Each row below holds a small network's activations on one input, seen along a few directions.
Each table varies a few parts of the input and shows all the possible inputs, shuffled.
A made-up example of a description, with smaller parts first: one of 4 places along a line, together with either a single point or one of 9 places along a line or (one of 3 separate values, together with one of 5 places around a ring).
Shared parts are said once, and a part with two or three values counts as separate values.
(in the rows, 128 means zero)

Other details of the inputs shift rows strongly along three fixed directions, in all tables alike. That doesn't count.

Table:
r1: [181 135 178 160 139 186  63 173  54  38 109 156]
r2: [125 133  97  90 101  98  97 127 157 110 118  90]
r3: [120 104 146 177 175 153 152 162  89 147 146 158]
r4: [135 116 201 136 204 177 103 149  84 177 154 212]
r5: [190  85 122 228  77  82 193  52 118  65 126  64]
r6: [ 82 168  77  26  80  99  97 144 170 132 112 102]
r7: [213 136 153 161  94 171 117 113 112  69 116 170]
r8: [ 75 127 145 114 196 124 151 126 161 213 128 142]
r9: [117  99 104 156 143  84 181 105 167 187 135  84]
r10: [ 95 153  82  27  96  87  69 157 186 132 109  94]
r11: [ 60 163  99  42 103  99  75 134 177 118 109  91]
r12: [162 143 142  99  86 152  53 136  94  49 136 157]
r13: [118 139  91  74  73  99  94 137 150 101 135 122]
r14: [114 129 183 129 211 169 143 138 101 213 136 185]
r15: [186 108  91 209  53 101 213  54 118  75 131  79]
r16: [120 101 119 186 159 113 232  92 141 221 147 117]
r17: [130 144 166 139 163 188 108 176  65 105 118 163]
r18: [110 100  96 158 102  80 178  93 147 146 155  94]
r19: [133 149 144 142 118 161  91 156  93  42 105 130]
r20: [ 95 129 123 107 188 137 151 138 174 221 132 151]
Description of these inputs: one of 4 separate values, together with either a single point or one of 4 places along a line.
Question: The inputs of r16 and r18 match in every part but the choice among 4 separate values. If r6 is changed in the same way as r16 into r18, which row does it become?
Answer: r13
Question: List by row number the other rows that have the choice among 4 separate values in common with r2.
Answer: r1, r5, r9, r10

Table:
r21: [ 76 132  83 100  51  73 135 110 151  76 119  65]
r22: [171 111 169 192 151 181 119 134  82  95 128 155]
r23: [102 135 147 100 190 156 112 146 144 229 151 180]
r24: [ 87 138  98 105  61  64 123 100 159  71 112  45]
r25: [103 138  80 108 109  97 136 158 138 120 132 109]
r26: [124 114 113 140 119  77 149 102 142 132 134  87]
r27: [ 80 138 149  79 176 160  89 162 127 183 147 165]
r28: [184 142 134 138  72 129  91  88 109  24 103 113]
r29: [140 155 118 129  79 136 110 152 111  56 117 130]
r30: [143 149 144 123 134 171 102 150  88  87 123 170]
r31: [191 147 144 139  92 169 112 120  64  69 107 124]
r32: [156 126 170 163 133 136 131 112 113 119 125 138]
r33: [152 109 150 161 141 142 120 139  90  97 123 138]
r34: [ 95 111  71 140 114  78 184 132 148 149 140  93]
r35: [103 117 113 142 126  96 162  94 137 120 124  81]
r36: [126 146 130  65 152 158 102 151 150 159 125 170]
r37: [101 140 109  62 125 108  91 143 150 159 132 139]
r38: [ 91 150  78 104 117 106 147 143 147 123 124 107]
r39: [103 144 142  70 150 128  84 151 124 163 143 158]
r40: [106 135 141 105 183 139 140 124 141 215 141 171]
r41: [ 65 143 145  64 194 148 110 156 132 201 139 168]
r42: [178 104 153 222 166 182 181 133  89 150 153 180]
r43: [128 118 100 125 104  94 163 120 183 138 113  90]
r44: [124 133 136  72 160 131  82 164 147 162 121 153]
r45: [114 128 132 105 151 120 131 142 168 180 115 135]
r46: [107 166 119  36  84 128  53 154 153  99 109 139]
r47: [ 86 146 164  75 201 150  90 152 128 178 126 155]
r48: [127 141 156 131 142 156  98 165 107 102 110 147]
r49: [181 130 142 140 122 158 131 109 115 113 127 168]
r50: [131 166 146 102 114 155  60 180 107  58 100 139]
r51: [108 139  94  99  68  85 128 105 164 114 120  98]
r52: [110 103 105 171 138  92 224  77 147 179 152 102]
r53: [112 132 134 104 179 142 140 126 146 211 135 173]
r54: [ 85 121 158 117 220 149 128 152 146 231 147 151]
r55: [175 102 178 181 152 162 121 132  71  96 130 159]
r56: [ 91 143 114  96  97  92 129 114 153 139 132 107]
r57: [141 118 170 156 164 167 111 132 101 127 136 147]
r58: [211 123 154 170 109 166 135 130  56 100 123 137]
r59: [ 77 130  90 107  63  69 124 111 153  65 105  45]
r60: [106  97 101 169 166  95 193 139 143 181 134 105]
r61: [ 95  85 104 162 158  93 212 117 142 205 155 118]
r62: [126 114 143  93 210 145 128 175 160 228 133 172]
r63: [ 95 100 119 162 170 108 194 106 141 177 129 103]
r64: [ 99 115 122 147 114  92 161 106 144 125 122  82]
r65: [ 94 162 121  52 111 119  37 141 152 104 116 107]
r66: [143  98  80 164 107  94 191  99 185 147 131  76]
r67: [112 161 133  60 142 169  70 176 109 163 116 132]
r68: [124 136 145 117 163 156 149 159 113 210 121 141]
r69: [168 133 151 177 162 168 138 145  92 103 118 156]
r70: [115  92 112 171 147  77 198  98 147 173 146  85]
r71: [200 118 149 165  99 159 149 117 122 100 128 162]
r72: [ 85 152 149  63 197 137  86 148 150 199 120 157]
r73: [119 127 116 140 124  93 156  87 143 127 125  89]
r74: [100 100  77 174 117  84 226  88 147 151 136  86]
r75: [132 153 141  90  82 152  63 127  86  26 115 137]
r76: [109 145 138  69 147 129  80 150 130 166 139 163]
r77: [178  99 161 221 157 160 179 103  83 109 124 146]
r78: [131 104 115 166 153 112 171 102 164 189 136 113]
r79: [146 115 125 169 108 148 139 120 103  93 138 132]
r80: [ 82 130 159  75 197 139  83 173 122 181 132 154]
r81: [215 101 156 209 135 166 153 103 113 117 133 154]
r82: [108 141  83 109  52  82 118  90 151  79 136  68]
r83: [ 88 153 127  69 119 113  96 136 154 159 126 138]
r84: [103 101  74 186 121  86 201 111 161 142 132  62]
r85: [185 120 165 182 109 168 126 101  82  79 151 153]
r86: [186 132 125 107  74 140  90 133 118  59 125 144]
r87: [ 91 113 120 146 139 107 160 133 143 149 116 102]
r88: [ 93 145 140  74 153 122  90 150 162 174 111 140]
r89: [178 110 174 171 135 163 127 123  68 102 149 174]
r90: [215 113 150 167 104 156 128 114  95  91 136 172]
r91: [ 98  89 101 183 144  97 198 101 153 167 138  78]
r92: [195 112 155 209 119 144 183  68  90 107 145 149]
r93: [ 99  89  92 182 131  99 215  97 151 179 154  95]
r94: [ 84 142  64 108  77  73 132 116 153  62 102  47]
r95: [111 157  99  38  93 136  57 156 165 108 122 127]
r96: [177 141 148 118 117 154  89 120 116  75 106 147]
r97: [ 83 133 139  73 179 148  90 185 116 177 136 175]
r98: [ 86 141  91  98  49  69 132  98 154  81 127  65]
r99: [161 159 121  92  45 141  42 114 115  24 119 126]
r100: [162 157 117  74  63 133  58 125 134  16  94 106]
r101: [ 91 141  84 114  75  93 141 134 146  93 120  91]
r102: [ 89 154 122  87 179 164  98 196 134 180 138 170]
r103: [136  92 100 169 137  76 192  96 162 178 134  97]
r104: [191 109 183 208 165 170 144 105  95 137 146 161]
r105: [106 157 114  42 117 144  52 157 155 134 125 148]
r106: [154 139 144 135 145 154  89 176  93  88 119 151]
r107: [157 126 132 182 145 157 136 150 111 108 128 133]
r108: [143 161 152  92  78 127  48 126 119  47 102 121]
r109: [114 116  82 129  87  50 151  91 165 119 126  58]
r110: [178 101 164 216 109 145 186  90  88 102 143 146]
r111: [186  95 177 204 164 159 174 110  79 154 163 180]
r112: [166 134 156 156  80 160 105 129  77  38 118 151]
Question: What do these inputs look like to the network?
Answer: one of 4 separate values, together with either a single point or (one of 2 separate values, together with one of 11 places along a line)
Question: The inputs of r39 and r56 match in every part but the choice among 4 separate values. If r109 is changed in the same way as r39 into r56, which row does it become?
Answer: r108
Question: The inputs of r40 and r83 match in every part but the choice among 4 separate values. If r77 is changed in the same way as r40 into r83, which row does it become?
Answer: r87
Question: The inputs of r71 and r86 match in every part but the choice among 4 separate values. If r24 is changed in the same way as r71 into r86, which row does it become?
Answer: r70
Question: Which other rows does r23 become when the choice among 2 separate values takes its other values? List them by row number.
Answer: r65
Question: Which other rows does r68 become when the choice among 4 separate values takes its other values? List them by row number.
Answer: r31, r58, r67
Question: Which other rows does r53 become when the choice among 4 separate values takes its other values? List them by row number.
Answer: r37, r51, r99

Table:
r113: [148 107 153 206 134 129 171 100 113 116 139 122]
r114: [139 102 132 156 164 139 156 125 121 186 157 159]
r115: [ 98 119 107 138 135 112 182 132 131 171 133 109]
r116: [205 139 151 163  72 138 132  85 105  65 112 120]
r117: [142 100 144 152 159 131 161 133 117 190 148 156]
r118: [ 60 153 121  55 136 123  96 150 137 142 104 102]
r119: [124 123 144 125 172 151 153 140 152 218 147 180]
r120: [147 118 171 148 171 146 117 131 103 136 132 168]
r121: [202 115 132 174  99 138 135 113 109  38 118 115]
r122: [156 108 130 194 127 126 185 114 101 113 144 135]
r123: [ 93 119 111 145 127  87 174 110 140 152 124  77]
r124: [122 157 157  89 110 137  53 147  94  66 112 120]
r125: [ 95 118  75 102 101  83 144 108 164 153 144  92]
r126: [111 120 153 156 167 157 157 125 125 160 125 144]
r127: [141 123 148 149 124 143 118 140 107 106 144 152]
r128: [126 154 149  94 133 145 100 128 153 144 119 149]
r129: [130 136 135 100 177 164  91 170 133 158 127 152]
r130: [140 156 168  84 126 162  57 135 130 106 115 163]
r131: [136 114 152 153 179 146 152 148 105 168 148 177]
r132: [148 169 155  79 128 168  60 131 121 112 118 158]
r133: [162 114 160 133 145 155 122 137 102 154 140 174]
r134: [155 115 148 161 177 157 148 162 116 182 120 160]
r135: [103 130 109 135 102 121 147 129 132 109 130 111]
r136: [163 118 134 154  90 108 122  91 113  56 120 113]
r137: [125 135 122 127 137 134 163 128 162 189 141 154]
r138: [132 123 136 126 133 125 102 112 123 122 133 125]
r139: [ 81 151 122  76 158 163  99 164 120 160 129 152]
r140: [154 166 148  76 108 163  77 152 113 117 120 168]
r141: [168 136 137 129 115 147 128 121 117 114 130 166]
r142: [137 103 151 148 190 146 161 142 120 201 150 188]
r143: [197 114 148 165  97 149 140 106  95  99 134 150]
r144: [131 142 130 104 121 145  77 163 138  94 112 132]
r145: [122 159 134  82  92 158  74 155  91  67 108 133]
r146: [115 135  99 124  73  98 136 124 119  82 123  82]
r147: [137 108 148 134 205 149 154 162 140 211 134 146]
r148: [177 109 139 209 129 151 161 132 116 116 120 147]
r149: [152 107 155 158 188 163 146 152 140 170 137 157]
r150: [129 147 155  87 126 149  65 169  91 104 130 155]
r151: [ 88 160 140  77 106 129  57 145 127  70 111 113]
r152: [112 154 148  94 123 177  78 163 103  94 119 163]
r153: [199 119 122 186  91 145 127 112 102  50 121 113]
r154: [114 131 133 132 123 133 122 145 121 116 141 136]
r155: [130 119 128 174 133 133 165  99 112 123 130 109]
r156: [ 50 132  74 102 120  64 147 112 170 152 133  52]
r157: [139 143 125  94 131 140  86 160 132  90 110 133]
r158: [110 118 150 137 189 145 157 162 113 210 148 161]
r159: [110 116 110 130 110  92 152  91 173 143 128  95]
r160: [120 157 129  58 101 133  43 122 133  84 116 120]
r161: [115 141 167  97 156 140  77 154 104 133 124 143]
r162: [105 102 109 139 131 100 164 122 158 173 149 124]
r163: [ 76 132  85 120 106  81 146 103 152 120 126  59]
r164: [126 117 133 121 180 152 146 135 137 218 153 173]
r165: [112 137 114  77 156 138  87 162 150 140 126 117]
r166: [ 76 154 128  69 144 137  95 147 129 119 104 128]
r167: [120 156 142  93 130 167  66 162  92  96 132 155]
r168: [200 136 157 170 109 150 145  90 111  89 118 153]
r169: [174 118 164 185 129 137 136 106  87  76 129 142]
r170: [168 123 133 153  94 113 150  85 129 112 119 105]
r171: [ 93 115 101 110 111  67 143 105 160 150 125  72]
r172: [146 112 133 170 168 141 166 155 125 188 119 146]
r173: [ 55 157 119  57 145 108  89 153 145 132 112 112]
r174: [116 136 119 124 125 143 142 135 112 111 120 139]
r175: [141 107 154 148 176 160 159 134 137 208 152 188]
r176: [182 101 128 179 101 124 166  94 110  98 139 143]
r177: [135 124  92 126  81  91 169 101 152 140 130  96]
r178: [108 112  80 124 125  83 172 133 173 163 121  69]
r179: [111 152 126  64 148 151  88 150 141 177 137 164]
r180: [131 137 120 122 151 132 171 129 151 192 136 163]
r181: [ 89 117 108 146 136 110 175 132 148 165 143 115]
r182: [139 121 106 136 114 111 140 137 139 120 113  94]
r183: [ 95 121  64 131 122  87 162 131 172 160 121  77]
r184: [ 55 118  86 102 113  55 142 112 187 153 131  64]
r185: [123 130 153  92 143 129  90 131 127 148 121 137]
r186: [ 65 120  67  90 110  58 154 128 172 151 136  84]
r187: [106 110 112 132 112  87 148  93 169 141 130  94]
r188: [100 117  86 126 153  94 169 142 172 172 120 102]
r189: [105 138 122  71 102 123  75 143 145 113 131 138]
r190: [104 134  86 102  95  71 153  89 179 130 116  80]
r191: [110 133 106 129 109 110 147 130 123 104 128 113]
r192: [134 151 153  87 149 159  76 129 129 145 125 157]
r193: [111 136 135 127 138 131 132 125 116 109 114 125]
r194: [132 132  85 131  86  97 132 130 145  76 103  90]
r195: [115 109 124 140 129  89 149 111 136 148 130  94]
r196: [146 131 124 161  89 141 134  91  98  56 115  97]
r197: [153 108 110 167  97 114 147 105 111  99 149 114]
r198: [102 109 101 144 131  84 155  98 150 152 141  84]
r199: [100 114 100 139 142 104 162 127 138 171 154 113]
r200: [154 111 151 193 132 137 178 102  96 122 123 117]
r201: [180 108 150 174 115 128 156  86 115 121 126 123]
r202: [139 128 150 149 161 165 124 147  92 144 151 165]
r203: [182 112 156 180  85 130 115  88 106  48 127 124]
r204: [100 140 156 103 146 133  80 145 126 120 128 138]
r205: [101 145 140  97 165 158 114 167 110 147 127 169]
r206: [109 137  63 120  78  90 123 130 155  94 109  69]
r207: [105 118 140 144 182 126 143 126 128 186 146 132]
r208: [194 117 130 168  81 135 146  93 104  66 132 143]
r209: [145 147 136  94 107 152  57 161 131  60 110 130]
r210: [180 107 126 208 109 137 164 120 122  94 120 125]
r211: [105 140 123  71 108 115  77 158 120 114 129 124]
r212: [131 147 144  81 123 135  75 125 129  98 113 143]
r213: [187 112 155 175 117 148 120  86  98  90 135 139]
r214: [170  98 136 195 101 126 160 106 109  96 148 135]
r215: [129 125 109 117  84  87 120  90 143  78 116  93]
r216: [108 151 146  98 134 130  81 143 110  88 118 132]
r217: [111 116 170 163 200 165 162 137 121 194 135 165]
r218: [113 168 110  58 114 141  86 144 146 144 130 144]
r219: [128 129  95 141 113 108 142 140 142 111 106 110]
r220: [110 138  86 125  78 112 134 115 121  79 128  87]
Question: What do these inputs look like to the network?
Answer: one of 4 separate values, together with either one of 5 places along a line or (one of 2 separate values, together with one of 11 places along a line)
Question: The inputs of r114 and r142 match in every part but the choice among 4 separate values. If r198 is changed in the same way as r114 into r142, which row does it become?
Answer: r120
Question: The inputs of r181 and r146 match in every part but the choice among 4 separate values. If r203 is changed in the same way as r181 into r146, which row does it become?
Answer: r171
Question: Which other rows does r181 become when the place on the line of 11 takes its other values? List them by row number.
Answer: r119, r127, r135, r137, r152, r154, r162, r175, r189, r214
Question: Which other rows does r130 become when the choice among 4 separate values takes its other values? List them by row number.
Answer: r170, r190, r192
Question: A walk changes only the place on the line of 11. It starts at r145 and steps to r115. List the rest of the walk in order.
Answer: r146, r158, r150, r211, r117, r133, r143, r177, r140

Table:
r221: [156 139 178 133 160 175 127 113 122 160 127 191]
r222: [132 153 164  69 121 168  60 158 100 123 144 193]
r223: [176  92 138 179 182 145 175 125 150 209 151 161]
r224: [167 117 106 172 106 134 179 113 120 136 152 148]
r225: [194 126 138 158 113 142 108 151 112  84 113 130]
r226: [133 159 117  84  92 154  69 181  99  71 120 146]
r227: [165 160 169  88 152 202  69 147 110 122 110 196]
r228: [ 87 137 100 104  91  78 140  75 154 106 115  70]
r229: [ 93 130 141  62 173 118  87 151 169 214 135 157]
r230: [166 109 139 179  86 111 116  98 100  38 125  83]
r231: [ 46 137 101  98 180 111 160 152 179 199 112 102]
r232: [127  91 141 180 154 120 198  96 104 184 163 143]
r233: [ 82 112  85 123 133  75 143 143 175 142 120  70]
r234: [111 149  80 102  94 101 150 131 165 104  99  74]
r235: [123 127 122 103  88  87  81  99 133  68 123  87]
r236: [139 108 129 186  99 125 156 105  78  84 141 113]
r237: [ 66 143 101  87 130 117 108 171 129 131 126 124]
r238: [142 115 156 197 150 141 178  95 106 131 128 116]
Question: What do these inputs look like to the network?
Answer: one of 3 separate values, together with one of 6 places around a ring
Question: The inputs of r223 and r227 match in every part but the choice among 3 separate values. If r230 is changed in the same way as r223 into r227, which row does it become?
Answer: r238
Question: A walk changes only the place on the ring of 6. It starts at r222 and steps to r224. List the rest of the walk in order.
Answer: r226, r237, r236, r232
